A small network was shown many inputs. Here are its activations along a few directions, one row for each input.
In each table, some parts of the input vary, and every possible input appears once, in random order.
A made-up example of a description, with smaller parts first: ring(8) and (point or ring(9) or (values(3) and line(4))).
Shared parts are said once, and a part with two or three values counts as separate values.

Other details of the inputs shift rows strongly along two fixed directions, in all tables alike. That doesn't count.

Table:
R1: [-45   6 -25  15 -21 -16 -21 -26  53  40 -30  -8 -50  -1]
R2: [ 64 -41 -38 -34  21  28 -33   5 -19  -1 -38  30  10  17]
R3: [ 58 -45 -30 -23  33  47 -18  20 -23  15 -26  35   1  34]
R4: [-43  28  -5 -16 -36   6 -13 -45  53  40 -16  -4 -33   0]
R5: [-10  37 -28  17 -30  -4  -4 -30  32  47 -57  24 -39  -3]
R6: [-40  -1 -27   9 -19  -6  -4 -50  21  53 -20  -7 -52   7]
R7: [ 15 -49 -22 -76  11  -7 -46  24  31 -20   9  29  16  38]
R8: [ 32  12  34  12  -5   2 -17  49 -56 -73  38  -1  65 -20]
R9: [-35  58  33  72 -34 -35  35   8 -20   2  44 -37  10 -56]
R10: [-27   5 -18   5 -25  10   3 -53  25  62 -24 -11 -43  -2]
R11: [-29  38   2 -11 -52  -8  -2 -25  40  35 -47  22 -33  31]
R12: [ 23 -41  76   1  82  15  83  -2 -30 -94  68  -6  55  -9]
R13: [ 15 -51 -30 -67  18  16 -62   8  23 -27  14  22  19  20]
R14: [ 17 -54 -23 -61  22  12 -71  17  30 -34  -3   8  11  22]
R15: [ 28   0  41 -13   0 -28  -2  66 -33 -64  66 -16  68 -15]
R16: [ 34   8  32 -19  -7 -24   8  70 -43 -64  46 -10  66 -15]
R17: [ 18 -11  36  -7  10 -45 -22  78 -31 -81  55 -25  54  -1]
R18: [ 27 -71 -34 -37  29  15 -50   6   3  -7 -12  -1  -1  18]
R19: [-21  10 -17  13  -4  16  18 -32  22  77 -20  -4 -56  12]
R20: [ 24 -64 -47 -46  24  12 -51  14  23  -8   9  29  15   7]
R21: [ 41   2  18  35   2  -3  -6  57 -59 -57  35   4  63 -34]
R22: [ 55 -51 -41 -44  36  43  -8  23 -14  21 -15  20   0  22]
R23: [ 33 -64 -40 -36  49  24 -26  18  -6  16   6  22  -9  31]
R24: [-20  93  48  53 -48 -57  36  20 -25 -16   3 -15   6 -12]
R25: [ 71 -37 -38 -29  42  35 -18  23 -21  14 -37  37  -2  33]
R26: [-16  57  35  83 -37 -19  37  -1 -62  -1  10 -28   0 -31]
R27: [-35   1 -20  21   5  -3   1 -21  24  62 -31 -16 -70  23]
R28: [-24  94  42  64 -45 -38  23   5 -32 -20   7 -22   4 -33]
R29: [-63  31  82  62  52 -14 107 -52  -2 -25  30 -32  10 -45]
R30: [-26  22 -31   0 -37   5   7 -29  38  55 -36   6 -36 -15]
R31: [ -63  -12   20   14   44   34   69 -107   77   10  -18    1  -17   23]
R32: [-19  55  27  67 -36 -25  51   2 -58   4  22 -47   1 -46]
R33: [-36  35 -13 -21 -44   8  -3 -37  41  38 -33   0 -35  -2]
Each input here is: values(3) or (line(5) and line(6)).
Q: Which of the alternatives is R22?
A: line(5) and line(6)
Q: List by row number the other inputs of the same sort as R31.
A: R12, R29

Table:
R34: [ -4 -40 -25 -60  10  24 -19 -38  51  19 -30  20 -19  22]
R35: [ 54 -51   0   0  72  33  12  14 -37 -38  19   8  42   0]
R36: [-15  74  35  48 -47 -34  33  21 -31   0  14 -20   5 -30]
R37: [-35  15   2  -5  -9   5   5 -46  41  13 -23  11 -19   9]
R38: [ 33 -26 -33 -59  -3  18 -44   6  34  16 -46  42  -8  40]
R39: [-45  69  18  80 -37 -53  19  13 -19   9  22 -38 -17 -35]
R40: [ -3  42   6  16 -28 -15  -2   9   1   0 -19   5  -3  -6]
R41: [ -1 -34 -13 -37  18  16 -21 -27  36  -6 -24  13  -4  15]
R42: [-35  42  46  38 -14 -25  36 -10  -9 -23  22 -16   7  -9]
R43: [ 33 -39  -5  -8  48  35  25 -13 -15   5   3   9   8   3]
R44: [ -8  26 -16  50   0  11  25 -27 -11  49 -39   0 -44  -6]
R45: [ -5  11 -29  28  -7  25  23 -40   3  68 -48  11 -50   3]
R46: [ 23 -40 -39 -42   8  22 -58   6  16   6 -19  17  -3  19]
R47: [ 34 -50 -13 -80  34  31 -19   4  35 -19 -17  36  23  35]
R48: [ -4   6  22 -12   7  -4  14   0  15 -22  -1  11  13  12]
R49: [-37 -16 -25 -17  -3   4  -2 -44  63  41 -23   9 -36   7]
R50: [ -2  32   2  13 -34 -11  -2   7 -15   4   7  -3   3 -12]
R51: [-14  36   9  39 -24 -38   7  34 -31   2  36 -28   2 -29]
R52: [-35  27  -8  17 -34 -14 -15 -15  16  42 -17 -11 -46   8]
R53: [-16  34   4  31 -30 -22  -8   1 -13   3 -10 -17 -12 -11]
R54: [ -7 -20 -25   4  25  38  28 -62  32  58 -44  16 -41  14]
R55: [-30  62  23  63 -48 -35  20   3 -32   3  10 -34  -6 -35]
R56: [ -8  21   1  15 -25 -13  -7  16 -20  11  17 -19  -1 -16]
R57: [-23   9 -30 -16 -32   3 -23 -22  31  59 -33  -1 -50  21]
R58: [-24  18  17  12 -10  -1  19 -25  14  -6   4  -2   6 -13]
R59: [-21  23 -17  -5 -38  -4 -16 -27  32  40 -40  16 -41  26]
R60: [ 21 -38 -42 -43   6   4 -43  23  16  18  -9  15 -10  23]
R61: [ 19 -45   3 -28  38  -4  -7  32  -4 -41  41  -4  33   4]
R62: [-35  -8  -7 -22  -3  13   2 -41  45  31  -8  -3 -31   6]
R63: [ 11  41  18  15 -24 -18   8  34 -23 -11   5  -6  14  -7]
R64: [-28   5 -10 -31  -5  13  -1 -48  67  27 -50  28 -29  24]
R65: [ 18 -57 -15 -60  30  20 -29 -12  31 -18 -16  22   4  33]
R66: [  7 -55 -18 -53  31  25 -32 -12  37  -6  -5  15  -4  29]
R67: [ 62 -74  -6 -74  48  36 -29  29  -7 -61  27  30  67  13]
R68: [  9  28  -5   2 -28  -2  -2   6   7   9 -20  10   3 -11]
R69: [-30  39  -4  13 -46 -19   0 -18   9  42 -27 -13 -45   7]
R70: [-23  69  32  52 -47 -35  26  15 -34   0  19 -25  -3 -18]
R71: [ -9 -37 -17 -32  19  22 -25 -26  39   5 -13   9 -10  14]
R72: [  6  14  12  13 -13 -25 -14  27 -33 -19   8 -15   7  -5]
R73: [-45  27  23  41  -2 -33  25 -10  11  -7  24 -24 -10 -20]
R74: [-34  -4   6   5   7 -16   7 -15  28   6   8  -8 -20   7]
R75: [ 32 -46 -15 -60  27  31 -21  -1  32 -18 -16  36  29  15]
R76: [ 68 -45  -8 -38  18   5 -40  64 -54 -54  31   3  59  -8]
R77: [ -3  -6 -27  -7 -20  11 -28  -6  14  26 -15   2 -15   3]
R78: [ 21   8 -11  31   7  17  25   0 -39  32 -10   0 -17 -11]
R79: [-26  43  -8  20 -40 -10  -9 -25  16  27 -30   6 -29   1]
R80: [  90  -66   23  -61   63   18  -16   82  -49 -109   61   18  113   -7]
R81: [-13  44  37  71 -18 -57  15  58 -60 -32  59 -39  22 -33]
R82: [ 49  -6  11  34  27   8  23  48 -81 -22  27 -10  27 -15]
R83: [  0  -7  25  -5  12 -10  13  11 -13 -39  25 -15  23  -1]
R84: [  4   9  53  48  15 -20  25  41 -59 -73  79 -40  64 -49]
R85: [-32   2   6   3   2 -14  17 -14  24   9  17 -13 -13 -11]
R86: [ 29 -55 -17 -23  55  40   7 -20   5  12 -18  21  -9  29]
R87: [-25  24 -15  27 -27 -21  -5   0   7  31   0 -10 -20 -15]
R88: [ -4   3 -29  19   2  22  11 -34   6  65 -52  16 -58  20]
R89: [ 50 -53   6 -10  65  32  22  18 -41 -27  20   4  34   9]
R90: [ -3  -4  16   6   5  -5  10  -4  -6 -29  18 -10  21 -16]
R91: [ 62 -58  18 -49  51  17 -14  53 -38 -91  52  12  87   5]
R92: [-44   2  -2 -14 -11   4  11 -42  44  34 -14  -7 -40  15]
R93: [ -9  78  58  94 -43 -47  39  45 -82 -51  63 -41  49 -60]
Q: What is each input in this table made of?
A: values(2) and ring(5) and (point or line(5))
Q: Changing only the values(2) part turns R92 into R57. The same change can be made to R62. Which row results?
A: R56
Q: Change only the ring(5) part in R39. List by row number the other rows that result.
A: R51, R60, R81, R87
Q: Change only the values(2) part in R88. List by row number the other rows that result.
A: R86
Q: Change only the values(2) part in R42. List by row number the other rows that result.
A: R59

Table:
R94: [-48  48  38  43 -19 -36  45 -16 -14   5  27 -49 -16 -26]
R95: [-27  75  31  71 -26 -27  54  -7 -37  21  13 -14 -23 -24]
R96: [  5 -37 -14 -11  28  19 -28 -13   6  -6 -13  16  -8  22]
R97: [ 60 -18  15   5  25  -8   9  58 -57 -49  43  12  60 -15]
R98: [ 37 -55 -26 -32  32  38 -15  11 -19 -12  11   9  24   4]
R99: [-46   9   4  23 -21  -9  18 -40  24  42 -19 -13 -47  18]
R100: [ 39 -52 -20 -33  60  23 -16  23  -8  -8  11  12  16  17]
R101: [-28  -2   2  25  -3  -9  -3 -28  20   8 -12  -1 -23   7]
R102: [  2 -11 -35 -60  -7  22 -19 -27  54  43 -42  51 -26  39]
R103: [ 36 -58 -15 -50  48  13 -37  12   8 -42  10   7  35   3]
R104: [-20  23  12  52  -5 -24  42   8 -14   5  22 -15   6 -31]
R105: [-25 -20  -7 -37 -10  10 -15 -25  40  17 -14   9 -25  37]
R106: [ 42 -41   5 -33  40   9 -33  34  -5 -67  43   3  57   1]
R107: [ 31 -17   7  20  36   4  17  46 -51 -38  46  -5  42 -26]
R108: [-13   1 -15 -35 -10  20  -7 -19  53  40 -29  26 -25  16]
R109: [-25  19   3  18 -27   7  20 -32  16  45 -20 -11 -29  -7]
R110: [-30  80  45  89 -31 -48  61  13 -31   4   7 -31 -11 -24]
R111: [ -7 -38 -45 -32  -5  30  -7 -45  50  53 -39  18 -33  18]
R112: [ 44   3  31  36  19 -18   4  60 -66 -77  33 -13  74 -23]
R113: [-42  87  47  64 -47 -38  35 -12 -19  -8  21 -19   7 -27]
R114: [-21  18  -9 -22 -32   1  10 -44  20  40 -33   8 -35   9]
R115: [ 42 -44  -7 -51  22  33 -43  22   9 -38   8  26  47   4]
R116: [  7 -26 -13 -44  26   9 -12   6  34   3   5  14   1  24]
R117: [-24  23  12  56 -13 -18  26  -9 -11  -7  17 -18  11 -35]
R118: [-25  40 -25   9 -61 -33 -45  26   6  34  -2 -13 -22  -1]
R119: [ 54 -61  -9 -65  30  33 -31  27 -12 -31   9  10  40   0]
R120: [-26   1 -19 -11  -6  -4  13 -28  38  34 -19   8 -30  -6]
R121: [ 17 -13 -27 -30  -4  32  -8 -31   6  34 -31  23 -28  26]
R122: [-19 -37 -26 -44   7  13 -37 -45  59  17 -42  23 -39  28]
R123: [-15  -6 -16 -44 -22  31 -14 -34  52  43 -33  16 -26  22]
R124: [-19  47  30  29 -31 -26  32  -1 -18  -5  -9 -27 -10 -11]
R125: [-25 -13  -5 -20   7 -10  -2 -20  34  20 -19   8 -38  21]
R126: [-36   8   3  25  -4 -17  19 -22  25  35 -15   0 -42  16]
R127: [-13  34   8  36 -23 -14  16 -23  -5  10  -8   2  -4 -12]
R128: [ 52  10  33  37  31 -12  21  76 -83 -68  42 -13  59 -18]
R129: [ 24 -24 -17 -42  12  12 -32  -1  19 -18 -39  22   9  15]
R130: [ -6   3 -15 -41 -26  16  -8 -30  30  31 -26  24 -14  28]
R131: [-18  37  17   5 -33  -9  17  -4   5   5 -17  -8  -6  12]
R132: [-40  41  45  71 -12 -25  42   0 -49  -7  33 -43 -13 -14]
R133: [ 36   4  31  33  29   3  18  55 -66 -43  50 -15  47 -32]
R134: [-43  35  46  44 -21 -38  33  -6 -26 -15  31 -42 -10 -17]
R135: [-23 -23 -47 -41  -6  21 -22 -61  70  38 -50  24 -39  10]
R136: [ 34 -54 -16 -54  51   8 -20  22  10 -21  12   9  20  11]
R137: [ 70 -34   3 -18  33  23 -12  48 -56 -53  14   0  45  11]
R138: [-28  24  17  48   0 -21  21 -16   1   1  12 -25  -5 -19]
R139: [-18  29   1  21 -30  -7  22 -25  11  35 -40  -8 -33  13]
R140: [-37  41  39  71   2 -31  42   8 -36  -1  29 -27 -17 -11]
R141: [ 49 -26  30  23  54 -20  16  73 -63 -69  75 -21  71 -24]
R142: [-40  23  -3  21  -6   3  24 -42  11  50 -13 -24 -49   6]
R143: [-11  24  14  35 -10  -8  27  -1   3  23  -1  -6 -12 -20]
R144: [ 67 -59  -9 -41  39  47 -27  35 -35 -32  18   8  41   4]
R145: [ -3  13  -6 -17  -8  -8   9 -11  10  17 -15  19 -15   2]
R146: [ 44 -55  -3 -38  31  14 -11  38 -32 -55  40  -3  56 -17]
R147: [-10  21 -13  12 -12  13  -3 -34  18  29 -56  11 -37  18]
R148: [-20  41  34  34 -13 -22  34  12 -16  -2  18 -20   0 -36]
R149: [ 61 -42  -9 -59  33  18 -30  56  -4 -46   0  33  48  28]
R150: [ 44 -69 -22 -46  44  22 -23  14  -1 -15  14   3  28  18]
R151: [-19 -20 -39 -40 -10  26 -26 -44  69  27 -35  29 -22  18]
R152: [-41  89  16 104 -77 -71   8  38 -49  21  32 -56 -25 -47]
R153: [  8  15  29  43   0  -6  11  19 -32 -29  26 -16  35 -37]
R154: [ 31 -45 -20 -49  27  19 -18  27  16 -25  18  27  32   8]
R155: [-51  54  47  58 -27 -37  20  -5  -4 -28  32 -28  -3 -15]
R156: [  2 -28 -10 -46  12  15 -14  -8  27   3   6   1   3  23]
R157: [ 29 -50 -18 -53  15  26 -19  17   5 -26  20  14  40   9]
R158: [  6   5  -6  -1 -19   5  11 -21  -2  24 -14   8 -12   7]
R159: [ -6 -25 -28 -48  -3  30 -34 -42  57  32 -51  25 -27   8]
R160: [-29  50 -10  30 -62 -50 -29  25 -15  30   2 -30 -30 -24]
R161: [-28  31   0  30 -17  14   6 -40  14  37 -26  -3 -32 -12]
R162: [ 18   2  28  43  38 -10  10  37 -63 -59  58 -29  50 -30]
R163: [-11   9 -16 -29 -18  13 -25 -27  52  18 -54  26 -19  31]
R164: [ 46 -36 -15 -51  29   9 -21  32   1 -26 -20  26  20  18]
R165: [-28  43  -5  29 -27   4  12 -49   8  40 -34   9 -40  -1]
R166: [ 33  -2  17  -4   8 -10  -7  25 -41 -57  26   5  51 -23]
R167: [-11   6  25   7   8 -21   8  27  -7 -31  33  -4  11   8]
R168: [ -4   5 -60  -9 -41   0 -61   0  14  68 -38   6 -60  16]
R169: [ -9 -28 -47 -21  10  37 -20 -44  39  35 -40  24 -27  11]
Q: Changing only one part turns R127 into R165. The same change can be made to R97. Which row results?
A: R95
Q: What is each input in this table made of?
A: line(4) and (point or (values(3) and line(6)))
Q: Change only the values(3) part in R114. List by row number the other rows that result.
A: R145, R166
Q: Change only the values(3) part in R98. List by row number the other rows that result.
A: R107, R169
Q: Change only the line(6) part in R112. List by row number the other rows that result.
A: R101, R117, R127, R138, R153
Q: Change only the line(4) part in R160. List by row number the other rows that result.
A: R118, R152, R168
